Each row below holds a small network's activations on one input, seen along a few directions.
Each table varies a few parts of the input and shows all the possible inputs, shuffled.
Descriptions start from the smaller parts, as in this example, which fits no table here: one of 6 places along a line, together with either a single point or one of 9 places along a line or (one of 3 separate values, together with one of 5 places around a ring).
Shared parts are said once, and a part with two or three values counts as separate values.

Other details of the inputs vary at random and push rows far along two fixed directions, the same in every table; ignore that.
To show where, the next rows are all for the same input, with only those details redrawn:
[ 68  -1  -7  33 -23 -35  37  15  17 -17   2]
[ -9   1 -18  14   6 -38  15 -23 -16  45  50]
[ -4  -1 -23  16   6 -45  20 -21 -14  45  51]
[-19   1  -2   6   6 -12   1 -23 -18  41  46]
[ 72  -1 -13  35 -23 -43  42  15  17 -18   4]
[-12   0  39  -9  -4  48 -23 -13 -12   7  19]

Rows:
R1: [ 62 -18  13  13 -33   5  18  20   9 -55 -37]
R2: [ 22  20   0  17  -6   3  10  34  22 -49 -69]
R3: [ 65  -2  25  13 -15  10   0  13  18 -40 -27]
R4: [ 70   7 -17  15 -20 -54  32  13  29 -10 -45]
R5: [ -4  -6 -56  11  -8 -44  15   0 -16  51  24]
R6: [ 58  -8  20  -2 -32  54 -22  33  16 -49 -67]
R7: [-44  -4   6 -21   2  82 -34  -6  29 -22 -16]
R8: [ 42   0 -37  39  -2 -35  45   3  59 -46   5]
R9: [ 51 -12  44 -14 -34  75 -39  28  -3 -65 -67]
R10: [-12  -2  28 -28  -8  43 -45  -3  -4   7 -44]
R11: [-42 -20 -49  -8  11 -21  -4 -15 -21  64  22]
R12: [-40  19   7   6  19 -24  -2 -15 -16  -9  -7]
R13: [-45  28  40 -15  22  57 -18  -7   0 -17 -41]
R14: [ -1   4  52 -12   1  24 -30 -16   0   0 -19]
R15: [ 48  10  -4  17  15 -53  48  51  39 -42  11]
R16: [-71  25  19   0  45   3 -18 -29 -13  16  11]
R17: [-55   4  -8 -21  35 -48   9   9 -17  22  59]
R18: [-45   3  30 -28   4  72 -36 -17 -24  37  12]
R19: [-42  -8 -35  -6   9   7  -5 -22   8  -3  17]
R20: [ 71   0 -14  36 -20 -43  42  14  19 -15   7]
R21: [ 45   5 -31   7   0 -46  42  70  37 -35 -16]
R22: [-43 -13  14 -13  19  25 -19 -30 -18  33  31]
R23: [-10  -5 -27  -8   2 -52  -6 -20 -26  38  -4]
R24: [ -7  -6  33 -11 -18  37 -23  -9 -25  -4  10]
R25: [-43   2 -51   5  23 -15  20 -27  30  27  32]
R26: [-32  -6 -50  14  14 -48  24 -31  16   8  43]
R27: [-29   0  -2 -28  21  -8  -3  33 -10  -5  16]
R28: [-32  -2  65 -33  -3  52 -54 -25 -24  -3 -22]
R29: [-21  -8  35 -28  -1  87 -34  -2  -3   2 -22]
R30: [ -4   3  -7  -9   6   7 -10  -9  -7  29  -1]
R31: [-33  -7 -18  -5  11 -39 -11 -35 -38  48  39]
R32: [-41  17  47 -40  23  66 -20  34  10 -12   2]
R33: [ 53 -11  29  -3 -47  55 -13  30  -5 -55 -46]
R34: [-15 -22   3 -19 -10  39 -25   0 -25   2 -13]
R35: [ 40  14 -39  35  -2 -67  40  26   9 -42 -48]
What do these inputs look like to the network? -> one of 5 places around a ring, together with either one of 3 separate values or one of 4 places along a line
Changing only the place on the ring of 5 turns R22 into R11. The same change can be made to R3. Which row results? -> R6
Which other rows agree with R9 in the place on the ring of 5? List them by row number. -> R19, R23, R27, R33, R34, R35
Change only the place on the line of 4 in R18. List by row number the other rows that result. -> R4, R29, R30
Change only the place on the ring of 5 in R15. List by row number the other rows that result. -> R17, R21, R27, R32

Rows:
R36: [-15  -2 -65  16  12 -93  20 -39 -22  67  13]
R37: [ 14  -3  26  -7 -13  38 -15   4   2  -4 -11]
R38: [ 23  -5 -49  27  -2 -74  36 -13  -1  45  35]
R39: [-54   9  27 -20  23  46 -27  -9  -6   1  10]
R40: [  7 -10 -25  15  -6 -37  12 -22 -15  36  37]
R41: [-92   4  -5 -25  36  19 -20 -25 -19  48  46]
R42: [  7   5   8  -4  -3  24   6  23  24 -34 -14]
R43: [-57   7  24 -23  21  52 -27  -6  -6   6  14]
R44: [ 62  -1   3  17 -21 -10  20  20  15 -24 -26]
R45: [ 38 -15  15  11 -28  18  -3  -3  -5 -21   0]
R46: [ 61  -2  25   8 -26   5   9  31  10 -44 -36]
R47: [ -8   5 -69  20   6 -82  28  -3 -18  30  -4]
R48: [  8   7  13   5   5  10   6  14  21 -35 -17]
R49: [  9   8  12   3   5  19   5  19  19 -34 -17]
R50: [-31  -2  36 -29   4  33 -35  -5 -28  12   9]
R51: [ 51   8  13  15 -13   1  21  33  42 -70 -39]
R52: [-30   0  37 -22   5  48 -35 -11 -24  18   4]
R53: [ 36   7  -5  13  -5 -22  25  24  38 -50 -24]
R54: [-25  -7  33 -17  -3  54 -35 -25 -21  22  19]
R55: [ -2 -15 -55  -3   2 -50   7  -4  -5  32   0]
What do these inputs look like to the network? -> either one of 3 separate values or one of 8 places along a line or one of 9 places along a line
Start at R50 and move only the place on the line of 9, one step at a time. The first step leads to R46. Which rows follow, in order? -> R52, R44, R37, R38, R54, R40, R45
Start at R42 and move only the place on the line of 8, one step at a time. The first step leads to R41. Which rows follow, in order? -> R43, R49, R39, R48, R51, R53

Rows:
R56: [ -6  -5 -12   0   3 -22   9  -6  -3   8  21]
R57: [ -4  -1  -8   5   6 -18  13 -12   8  13  23]
R58: [ 25  -7  19   3 -22  35 -13  -9   3  -8 -17]
R59: [-11   4 -19   9   9 -16   9 -11   8   9  15]
R60: [-14   0 -29  -1   8 -15   9   2   7  12   8]
R61: [ 19   2  14   0  -7  -1  -1  10  -6 -20 -30]
R62: [ -1   2  34  -9  -7  26 -14   8 -13 -11   2]
R63: [-13  -2 -25   4   9 -12  13   2   4  11  14]
R64: [  6   4   1  -6  -5  14  -3  14  12 -18 -24]
R65: [ 26  -3   3   0  -4   2   7  22  10 -13  -5]
R66: [-92   4  33 -28  28  70 -47 -39 -25  36  37]
R67: [  1  -4  -7   0   7 -24   6  -1 -11  11  23]
R68: [ -8  -5 -19  -3   5 -16  11   1   6  15  17]
R69: [  3  -1  -2   4   0 -16   0   3  -3 -10 -13]
R70: [  6 -12 -27   3 -10 -11   1  -9 -10  30   4]
R71: [ 25   3   9   2  -9  -1   9  23   5 -10  -5]
R72: [  4   6  38  -3  -4  30 -10   3  -1  -9   3]
R73: [ 10  -1  -5   4  -6   2   3   8   9 -23 -10]
R74: [ 31 -13  -1   4 -24   9  -7  -3  -6  -7 -15]
R75: [-12   0 -20  -1  10 -25   3   1  -2  15  -3]
R76: [ 10   8   7   7   1  -9   5  -3  -1  -3 -17]
R77: [  6   2  33  -5   1  34 -12   1   4 -12   2]
R78: [ 12   9  12   4  -5  14  -1   3  15 -23 -19]
R79: [ 11   5  17  -9  -3  19  -8  14  -1 -15 -36]
R80: [-12   3 -18   1   4 -26   4  -6  -6   8   5]
R81: [-11  -2 -19   7   6 -18  11  -5  -5   4  18]
R82: [-10   4  -9   9  10 -26   5 -11   0  13   3]
What do these inputs look like to the network? -> one of 3 separate values, together with either a single point or one of 8 places along a line
Changing only the choice among 3 separate values turns R59 into R60. The same change can be made to R82. Which row results? -> R75
Change only the choice among 3 separate values in R57. List by row number the other rows that result. -> R56, R68
Change only the choice among 3 separate values in R61. List by row number the other rows that result. -> R76, R79

Rows:
R83: [-38  16  24 -16  33  33   7  10   7 -27 -17]
R84: [ 61  -3 -20  18 -29  -8  23   7  27 -25 -35]
R85: [-11   0  27  -4   1  51 -14   3  -2  -5  30]
R86: [-11   6  39  -6   4  38 -21 -18  -3   6  -1]
R87: [-34   3  11  -1  10  10  -9 -38 -16  48  42]
R88: [-58   5 -20 -13  26   0 -24 -15 -21  39   8]
R89: [ 26   1 -29   7  -1 -61  23  -6  -9  28   1]
R90: [-18 -12   6 -14  -9  54 -24  -9   3   3  -7]
R91: [ -1  -6 -26   9 -10  -8   7 -11  -6  10   6]
R92: [ 20 -10 -50  11  -1 -54  21  -3  14  13 -10]
R93: [  4  -8  -2  -1  -9  21  -7   9   2 -28 -24]
R94: [ 53  -5   5  20 -14 -19  22  17  19 -48  -4]
R95: [ 17  -8 -52  14   1 -49  23  -1  14  13  -9]
R96: [ 26 -11 -35  23   0 -48  38  -6  16  18  39]
R97: [ 15  -5 -22   8   2 -56  16   9  -8  13  -2]
R98: [ 62 -14   1   9 -34 -14  20  27   7 -29 -14]
R99: [ 54  -2  13  12 -30  -4  14  10   3  -6 -26]
R100: [-25  20  31 -13  23  62  -3  37  22 -51 -30]
R101: [-46   9  12  -3  17   0 -13 -34 -29  30  38]
R102: [-16 -14   7  -7 -13  51 -21  -3  -1 -11  -6]
R103: [-38  23  -5 -12  18 -18  12   4  24 -13   9]
R104: [ 56 -11   2  26 -22  -4  30  19  24 -40   7]
R105: [ 11  -1 -11   1 -10  -9  11  14 -13  17  18]
R106: [  5   7  53  -8  -1  49 -24  -3   4 -35 -22]
R107: [-55   1 -15 -14  17   4 -26 -34 -29  31  15]
R108: [ 44  -2   7  21  -5 -16  17  20  22 -42 -17]
R109: [-38   7 -10   2  20 -26  -1 -34 -23  32  51]
R110: [-25  12 -28  -2  14 -50  24  14  36 -13  16]
R111: [ 15  -1 -10  -2  -4  -7   9  12  -9  25  11]
R112: [  5   8  43  -5   1  60 -22  18   4 -39  -2]
R113: [-14   6  27 -17   5  27 -30  14 -16   4 -15]
R114: [ 18  19   5  18  13 -12  38  33  29 -49 -38]
R115: [-82  12  -7 -25  33   3  -9  -6  16  10  34]
R116: [ 21 -15  15 -10 -16  23  -3  10  -1  -2  -7]
R117: [ 12  -7  -3   4   9 -22   8  -9  12   9  18]
R118: [-20   5  40 -18  -8  35 -32 -10 -33   5 -10]
R119: [ 21 -12 -27   8 -15 -34  22   8 -11  12  20]
R120: [ 15 -13  -2  -5 -17  26 -10   2  13 -12 -18]
R121: [-16  10  27  -8  15  30 -20   5  -2  -6   8]
R122: [-38  27 -17  -8  22 -16  11  23  32 -11  15]
R123: [ 17  -5 -25  23   5 -48  30   1   4  -5  28]
R124: [ -4 -10 -33   3   0 -27   3  -5  -5   0  -3]
R125: [ -7  -8  26 -13  -6  46 -35   7   4 -32 -46]
R126: [-32   3  -5  -8  11 -26 -11 -29 -30  62  15]
R127: [-28   3  -9  -2  23 -25   2 -34  -9  45  39]
R128: [ 48   6 -22  15 -13  -7  14  27  28 -26 -42]
R129: [ -1   3  29  -5   3  51 -14   2   9   1  18]
R130: [ 18   2 -21  19  -3 -78  21  -4 -14  26  -7]
R131: [  5  -7  44 -24 -15  47 -32  10 -16 -31 -20]
R132: [ 53  -3 -14  28 -35  -8  20  10  14 -30 -32]
R133: [  0  -6  -2  -8   3 -31  -7   3 -15  11  -5]
R134: [ -2   1  37  -8  -4  50 -16 -19   4   1  15]
R135: [ 15   7  -3   6  16 -11  35  39  36 -55 -30]
R136: [ 27  -3 -16  35 -10 -44  35  -7   7   9  28]
R137: [ 14 -12  46 -24 -21  61 -29   7  -4 -14 -18]
R138: [-40  -5 -39  -1  11 -10   0 -15 -17  44  35]
R139: [-54   5 -12  -6  17  -9 -25 -33 -28  40  -4]
R140: [-48  -6   9 -12  26  15 -21 -27 -10  37  39]
R141: [-25  10  33 -15  21  58   0  31  24 -53 -31]
R142: [-56   2 -14 -14  22  -4 -26 -33 -26  37   1]
R143: [ 25  -6 -21  10 -13 -37  22  -1 -15  16  16]
R144: [ 34   4  -9  19 -20  -8   9   5   4 -31 -41]
R145: [-45  27  27 -17  12  30 -10   7  23 -25 -11]
R146: [ 11   3 -54  19   3 -50  23   8   2   4   2]
R147: [-45   5   5 -11  29  15 -17 -18 -10  42  40]
R148: [-33  -1 -31   4   4 -19  -3 -36 -15  58  18]
R149: [  2   1 -28   1   2 -20   5 -16   3  17 -17]
R150: [ 30  -4 -31  10 -11 -54  29  -6  -8  32  15]
R151: [-52   2  13 -24  15   6 -29 -26 -42  41  25]
R152: [ 48  -3   9  18  -8 -23  15  19  22 -43 -17]
R153: [ 25  -8 -31   3  -1 -60  18   2  -6  24   5]
R154: [ 11  -2  52  -9 -26  58 -25   4 -17 -13 -19]
R155: [ -8  -7  24 -10  -4  53 -32   9   5 -32 -46]
R156: [-15 -14   7 -10 -16  45 -24  -4  -2 -10  -5]
R157: [ 18   3 -42  18  -3 -50  17 -12   3  20 -17]
R158: [ 15 -12  -3   8   0 -12  13  -8  11  10  33]
R159: [ 61  -3   7  24 -24  -3  28   9  20 -38   3]
R160: [ 43  -6   2   4 -18 -11  11  25   0 -32 -19]
R161: [ 14   1  -5  -1 -13  32  -5  14  15  -5 -17]
R162: [  9  -7  -7  -6   0 -18   2   3  -6  17  -2]
R163: [ 54   4   4   3 -14  -1  12  33  11 -19 -30]
R164: [-31  -8 -13   1  10 -16   1 -25 -14  37  65]
R165: [-55   3  15 -25  20   1 -32 -26 -39  48  12]
R166: [  4   7  40 -19 -10  55 -30  24 -14 -27 -20]
R167: [  5  10  56   0  -3  45 -23  -1   0 -28 -26]
Changing only one part turns R157 into R92. The same change can be made to R126. Which row results? -> R153
Changing only one part turns R83 into R141. The same change can be made to R159. Which row results? -> R104
Changing only one part turns R123 into R109. The same change can be made to R160. Which row results? -> R151
What do these inputs look like to the network? -> one of 5 places along a line, together with either one of 2 separate values or (one of 3 separate values, together with one of 5 places around a ring)
Change only the choice among 2 separate values in R145. List by row number the other rows that result. -> R114
Change only the choice among 2 separate values in R115. List by row number the other rows that result. -> R141
Change only the choice among 3 separate values in R165. List by row number the other rows that result. -> R106, R142
